A small network was shown many inputs. Here are its activations along a few directions, one row for each input.
Each table varies a few parts of the input and shows all the possible inputs, shuffled.
Descriptions start from the smaller parts, as in this example, which fits no table here: values(2) and (point or ring(11) or (line(4) and ring(5))).
Shared parts are said once, and a part with two or three values counts as separate values.
(in the rows, 128 means zero)

Other details of the inputs vary at random and push rows far along two fixed directions, the same in every table; ignore that.

Table:
row 1: [112 122 126 136 113 135 126 146 144 127 109 113 135 107]
row 2: [131 119  92 118 134 138 122 143 139 113 125 111 138 102]
row 3: [133 123 103 125 115 160 142 133 135 117 128 112 143  95]
row 4: [130 122 110 111 122 139 145 127 146  97 119 133 142  93]
row 5: [138 139 112  96 149 114 133 150 129  67 100 119 152 124]
row 6: [129 116  89 126 111 158 139 141 132 127 130 123 152  81]
row 7: [104 105 157 152 115 108 102 100 106 191 171 132 120 175]
row 8: [135 113 108 137 104 146 144 127 162 126 122 130 129  98]
row 9: [121 107  94 121 112 146 133 134 145 120 128 144 135  88]
row 10: [133 122 119 130 110 140 134 148 158 124 100 107 137 107]
row 11: [121 111 182 158 113 113 114  95 111 189 161 120 106 201]
row 12: [144 106 113  99 106 131 105  98 123 147 117 111 160 112]
row 13: [ 83 130 155 178 133 117 143 120 111 170 157 161  71 161]
row 14: [151 103 115 125 101 144 137 148 152 124 101 125 132  79]
row 15: [121 123  90 123 127 147 132 146 127 155 112 121 123  78]
row 16: [113 142 167 144 124 113  89 119 116 172 170 153 110 189]
row 17: [157 199 160  79 201  73 125 105  89  70 127 150 145 188]
row 18: [152 176 156  66 197  60 143  88  67  64 120 134 148 207]
row 19: [154 119 108 103 110 156  91 128 145 155 111 135 164  91]
row 20: [ 97 116 179 177 111 116 124 132 126 153 159 141  70 170]
row 21: [157 125  98 120 126 157 153 133 149  99 113 109 161  94]
row 22: [127 110 108 122 105 132 125 147 137 120 120 138 128  81]
row 23: [143 136 111 106 159 129 136 136 142  77 119 104 152 114]
row 24: [125 110 102 130 115 138 125 138 125 141  99 146 115  64]
row 25: [108 123 163 181 117 139 132 138 140 171 161 110  84 175]
row 26: [ 84 133 154 179 133 117 122 134 113 170 130 137  80 156]
row 27: [ 99 132 129 177 127 140 132 121 107 168 152 139  83 145]
row 28: [182 204 182  67 196  78 136 108 110  29 123 128 169 211]
Description of these inputs: line(4) and (values(2) or ring(5)).
Q: The inputs of row 1 and row 10 match in every part but the line(4) part. If row 23 is changed in the same way as row 1 into row 10, which row does it become?
A: row 25
Q: Change only the ring(5) part in row 6. List by row number the other rows that result.
A: row 2, row 5, row 9, row 22

Table:
row 29: [128 146 174 132 154  95 136  95  96  93 180 126 116 231]
row 30: [ 99  86 125 192  77 174 109 111 142 240 175 128 117 126]
row 31: [140 156 172 123 158 102 154  93 107 101 160 127 129 211]
row 32: [125 180 162 115 177  81 119 121 103  95 128 152 116 193]
row 33: [ 84 158 174 158 171  85 161 130 102  74 143 142  70 194]
row 34: [115 161 131 141 172 115 180 143 107  70 149 123  97 162]
row 35: [108  90 139 188  72 168  77 132 165 246 153 145 110 110]
row 36: [137 172 175 140 156 111 150 158 140  53 144 133 100 189]
row 37: [160 107  60  77 103 165 124 123 151 118 115 109 201  47]
row 38: [119 150 190 147 162  94 155 127 138  58 142  94 107 213]
row 39: [116 174 154 129 191  85 149 100  83  99 162 134 117 217]
row 40: [ 96  91 140 176  74 140  88 134 127 240 134 158  78 103]
row 41: [127 155 148 126 172 102 149  97  92 122 145 136 110 185]
row 42: [197 141  84  41 127 133 128 130 160  70  64 129 211  48]
row 43: [187 118  72  54 121 138 146 105 128  68  98 106 202  62]
row 44: [116 160 172 118 159  77 117 129  94 103 134 155 101 197]
row 45: [ 93  69  91 174  80 160 109 124 118 240 152 136 105  87]
row 46: [ 89  79 149 198  71 161 117 155 182 194 140 138  86 104]
row 47: [107 157 168 133 167  78 125 114  70 103 151 151  95 207]
row 48: [194 126  79  32 128 130 118 142 151  48  65 126 215  57]
row 49: [ 80  89  96 206  74 187 125 163 142 210 133 140  74  57]
row 50: [169 114  54  59 125 142 129 126 120 100  63 127 182   8]
row 51: [139 146 137 101 171  95 152 102  85  95 136 128 124 164]
row 52: [ 82 106 119 203  75 169 116 176 154 207 133 147  61  82]
row 53: [148  93  64  95 107 173 165 135 171  77  91 101 176  33]
row 54: [148 143 181 114 144  95 130 115 114 102 133 101 135 197]
row 55: [170 131  84  97 118 158 155 168 171  61  84  80 176  60]
row 56: [187 134  74  38 124 142 109 143 164  69  74 123 217  44]
row 57: [146 159 172 125 165 103 120 111 127 104 144  99 140 207]
row 58: [104  72 144 185  63 156  88 133 145 233 148 109 115 135]
row 59: [104  94 167 195  78 150  98 112 145 239 151 112  99 163]
row 60: [144 130  75  81 134 130 150 161 162  60  62 129 152  34]
row 61: [126 162 152 114 168  97 143 107  87 116 124 148 113 165]
row 62: [129 168 152  95 169  95 109 132 106  92 121 147 123 167]
row 63: [132 175 136 101 189  90 137 112  89  78 124 141 139 164]
row 64: [175 104  97  78  98 143 109 135 156 119  85 129 183  42]
row 65: [ 96  83 117 215  70 192 136 148 159 198 176 116  79 110]
row 66: [ 67  65  93 204  77 168 142 141 153 212 145 127  80  75]
row 67: [114 158 143 111 168 101 120 118  93 106 137 143 118 162]
row 68: [ 93 103 137 180  80 143  91 129 129 241 128 162  83 112]
row 69: [106 163 159 128 180  93 133 103  83 109 171 133 101 216]
row 70: [176 109  64  59 104 159 110 143 164 113  77  85 221  37]
Q: What is each input in this table made of?
A: ring(6) and (values(2) or ring(5))
Q: The inputs of row 62 and row 56 match in every part but the ring(6) part. If row 32 is changed in the same way as row 62 into row 56, which row does it become?
A: row 35
Q: Change only the ring(6) part in row 68. List by row number the other rows that result.
A: row 31, row 41, row 42, row 59, row 61
Q: Change only the values(2) part in row 49. List by row number the other rows that result.
A: row 33
Q: List by row number the other rows that have the ring(6) part in common with row 54.
A: row 38, row 55, row 57, row 58, row 59, row 70
Q: Change only the values(2) part in row 65. List by row number the other rows that result.
A: row 53
